A small network was trained on made-up records. Each row is its average activation on records with the value named, seen along a few directions.
Values that are neighbours, or in one group, have similar rows; names and order tell nothing.
Strong random noise was added to every row along 4 fixed directions; ignore it. To show where, here is one row again and again, with new noise each time:
[-187  159  -35   38  207  217  -53 -443   17 -110  -21  -76  451   94
  124  169   34  -63   95]
[ 222  -16  326  -58  128  -19  -26   69   85  193  -63 -189  184 -192
 -237 -239 -176 -221 -163]
[ -78 -129  114 -221   58  -65   53  320 -120  107  -41   43 -108 -337
 -458 -321 -281 -249 -215]
[ 225  -68  177  205  114   58  -90  -97  417 -133  125 -294  503  153
  378  229  207  175  375]
[ 223 -339  336   37    6  -78    2  292  127   -1   -4 -173  170 -209
 -131 -227  -14 -197  -74]
[-154 -252 -214    4  -14  -71   10  443  346 -336  306   12   50   37
  252  280  139  420  611]


Field SIMA:
larur: [ 635   31  234 -177 -166 -314  -63  376  366  425  135 -100 -285 -201
   -8   97 -107  160  153]
zaz: [ -26 -120  118  156 -117   77  -59    8  135 -153   84 -157 -157  193
  281  271  114  264  248]
leg: [  -6  -83 -197 -138  -75  -12  131  274 -229  -89  -57   91  -10   33
 -141 -191  182 -170  -87]
bes: [  43 -627  250  113 -120 -120   53  691  170 -339  123  -58  -83  -81
   34 -244  188  193  135]
vin: [  54 -126  -17  122   39  -30  -93  198  146 -195  186 -192  -64   -4
   86  173   57   75  308]
turab: [ -70 -457 -103   71 -158  -29   21   62 -259 -187  -69   84 -214 -211
 -122  115  208 -461 -253]
buv: [-358 -448  -70   27 -215   11   42  331 -230 -330  158  -35 -279  -24
  -76 -132   51    4   -9]
luzu: [ 170 -259   44  -56  -42 -258   67  616    5   60  -25  -39 -364 -363
 -395 -322 -114 -465 -349]
keliz: [-660 -231 -453  206 -105  278  151  -96 -293 -606   30  254  205  303
  289   69  449  130  150]
zivi: [ 105   84 -349   -4 -178  -56  -11  418  197    7  176   27 -322  207
   29    4  -25  118  186]
gege: [ 226  221  122   15   84  -76    8 -541 -202  279 -252   73   82  114
 -101  -56   24 -329 -392]
gamu: [ 403    0  203    5   28 -276   11  160  198  363   -8  -69  129 -210
  -34  -96   40   -2   13]
narab: [-291  232 -543 -214   -9    8   38    0   71  -41  119  312 -116  213
  300  194  -28  744  446]
sev: [-236 -395  -17  357  -81  177 -114 -129  140 -543  138  -62  560  120
  540  298  460   57  291]
kana: [  31 -445  357  266  -56  -38   98 -169  -90 -199  -56  -31   88   74
  179   65  253  -17  -82]
kad: [-485 -300   40  -31  -53  118   70 -189 -252 -185 -197  281  201 -212
  -32  -12   59 -236 -194]
biz: [-153 -338 -216  193 -266   32   85  228  -30 -495  121   -2  -54  322
  257   30  330   82  189]
vatu: [ 106 -568   37  108 -232 -220   54  250  -71 -179  -38  157 -317  -27
  116 -223  148  116 -103]
zul: [ 290  296   26  305  -82   34  -32 -345  268  -11   37 -225    6  377
  421  128  103  309  130]
gavar: [ -36  -98  246  -94    5 -144   90  227   17  117  116   18   -5  -52
  -21 -124  -20  264   75]
lupep: [-142   54 -144 -155  106  111   28   31 -212  205 -164  170   -7 -289
 -418 -294 -101 -457 -353]
fus: [ 116 -345    2   48 -240  -62   52  224  -86 -127  -88  255  103  -14
  158 -125  277  -31  -19]
pud: [ 248 -297  237  296 -133  -82 -106  223  221 -278  143 -169 -105  -29
  315  306  186  137  269]
kuvo: [  29 -666  133  186 -340 -166  -20  388   90 -315  146  118 -195 -296
  114  172  181  145  186]
vobu: [ 744  716   13  -24   67 -197  -85   34  505  539   43 -286 -225  343
  158  205 -357  333  196]
The values of SIMA form a network in which each value has 4 neighbours.
Question: Name the neighbours of vatu, in listed order.
Answer: gege, narab, kana, zul
Question: Name the neighbours of buv, in listed order.
Answer: zaz, bes, vin, biz
Question: Name the neighbours of gamu, in listed order.
Answer: larur, kad, lupep, fus
Each value of SIMA is a pair of two hidden parts, and every pair occurs once (5 first parts, 5 second parts).
Question: Changing only the second part turns biz into luzu. narab has the same second part as biz; what does that change turn narab into?
Answer: gamu
Question: Changing only the second part turns kana into gege. gavar has the same second part as kana; what does that change turn gavar into?
Answer: fus
Question: Changing only the second part turns larur into kuvo. turab has the same second part as larur; what does that change turn turab into?
Answer: pud
